A small network was shown many inputs. Here are its activations along a few directions, one row for each input.
Each table varies a few parts of the input and shows all the possible inputs, shuffled.
A made-up example of a description, with smaller parts first: one of 8 places around a ring, together with either a single point or one of 9 places around a ring or (one of 3 separate values, together with one of 4 places along a line).
Shared parts are said once, and a part with two or three values counts as separate values.

Other details of the inputs shift rows strongly along two fixed directions, in all tables alike. That doesn't count.

Table:
x1: [ 18  -2  21 -21  -8  -4  -6  39  11 -18  -2  -7]
x2: [-35   2  40 -38   2 -21 -32  20   2 -33 -34 -15]
x3: [  6  -2   4  49  10 -14   8   1 -12  28   9  60]
x4: [ 16   7 -21 -18  -8  17  16   3   3  -2   8 -40]
x5: [-30 -24  32 -38  -5 -11 -16   0  -3 -58 -13  -2]
x6: [ 30   8 -33  -6   0  -5  10 -10  -5 -11  -1   8]
x7: [ -1  -3  -7  62  -3   6   8   8 -27  40   9  33]
x8: [ 63 -22  -9  -3  -5  24  50   1 -28   4  13 -11]
x9: [ 14  10 -47  51  14 -14  16 -21 -13  25   7  54]
x10: [-65  19  -6  52   4 -12 -35 -28  -6  35  -8  17]
x11: [  8   3 -25  58  12   9  14 -48 -16  42  22  34]
x12: [ 76 -24 -26   0  24   7  19 -11  16  -1  20   6]
x13: [ 19 -18  34 -23  11  -7 -10  16  11 -17  -6  -4]
x14: [ 59 -38 -37 -12  13  11  35 -30   1 -36  27  14]
x15: [ 25 -13  27 -39  11  12   8  -6  35  -5  13 -22]
x16: [ 33 -25  20 -22  -5  17   4  15  -5 -10  -3 -39]
x17: [-44  16  10 -22 -12   1 -44  11  18 -11 -16 -55]
x18: [-45   1  21   9  -3  -6 -20  -4 -28  -2 -30  -7]
x19: [  5  -1  15 -20  -2  -9   1  42   4 -12  -7  -4]
x20: [ 17  16 -14  39  -8 -10  34 -13 -38  16   9  69]
x21: [ 58 -10  -4  -6   7  22  40  10  30  24  41   5]
x22: [  9  14 -32  53  -3  10  17 -44 -22  39  23  33]
x23: [  2  -8  25 -26  10   4  -2   5  38   5   8 -18]
x24: [ 20  -4  -2  24   9 -10  28   7 -15  15   7  43]
x25: [-28 -14  26 -18   1  -2 -18  23  -7  -9 -29 -41]
x26: [ 54  -3 -12 -14   3  21  54   9  19  18  35   3]
x27: [ 14  -1  24 -57 -11  -4  -2  50  11 -39 -15 -37]
x28: [-62  30  -2  46 -24  -9 -14   3 -45  15 -24  26]
x29: [-20 -16  22  18   5  -1 -20  12  -8  13 -15 -11]
x30: [ 78 -13 -32  -5   9   8  22  -7  11  -4  21   5]
x31: [-56   7  19  53  -1 -11 -32 -18 -33  22 -22  31]
x32: [-66  28 -11  38   0 -11 -22 -42 -24  20 -16  17]
x33: [-52  24  14  47  -7 -27 -33  18 -12  20 -12  55]
x34: [-10  13 -23  -6   2 -15 -21  20  11 -10 -13  -6]
x35: [-36  33 -22  -1 -11 -21 -31  10  -1 -17 -25   3]
x36: [-12  13  -5 -24  -5 -13 -43  24  24 -26 -19 -27]
x37: [-45  23  32 -37 -16  -3 -33  18  32 -14 -12 -28]
x38: [ 15   7 -23  -2  -5  13  20 -25 -12   7  10 -16]
x39: [-14 -24  -9  45  -6   9  24 -39 -48  -4  10  44]
x40: [  4 -23  10 -37  -1  15  26 -31  13 -33  22   0]
x41: [-18   2  14  14 -15   4 -16  21 -15   4 -12 -12]
x42: [ 52 -18 -16 -28  13   3  -8  33  37 -13   9 -32]
x43: [ 54 -11 -34   1   7  25  43   3   4  21  31 -24]
x44: [ 19 -10 -10  -5   5  17  -2  10  21  14  17 -39]
x45: [ 16  14  -1  14  -5   8  24 -27   4  23  24  36]
x46: [-50  33  15 -17 -16  -9 -11 -17   1  -3 -13   7]
x47: [ -9   6  25  -4  -8 -15 -18  11  -5 -10 -11  17]
x48: [-25   0   8  10  -9   1  -7  26 -19   7 -16 -14]
x49: [-49  14  36 -47  -1  -8 -24  -5  22 -19 -22 -26]
x50: [ 54 -20 -28   0  16  22  44 -12   5  20  27 -24]
x51: [10  2  2 -7  7  5 29 -8 15 16 15  9]
x52: [-43 -20   5 -32  -3   7 -20 -32   3 -42  -5 -40]
x53: [ 19 -21   5 -43  19  -8 -33  25  43 -26 -13 -48]
x54: [  0  18   8 -39 -14   8  15  13  19 -10   4 -20]
x55: [-52  29 -21  34   5 -29 -33 -28 -17   2 -26  42]
Description of these inputs: one of 5 separate values, together with either a single point or (one of 2 separate values, together with one of 5 places around a ring).
Changing only the choice among 5 separate values turns x26 into x48. The same change can be made to x54. Which row results? -> x28
Changing only the choice among 5 separate values turns x50 into x9. The same change can be made to x4. Which row results? -> x35
Which other rows does x3 become when the choice among 2 separate values takes its other values? List them by row number. -> x24
Start at x41 and move only the place on the ring of 5, one step at a time. The first step leads to x16. Which rows follow, in order? -> x31, x29, x7
Which other rows does x34 become when the choice among 2 separate values takes its other values? List them by row number. -> x42
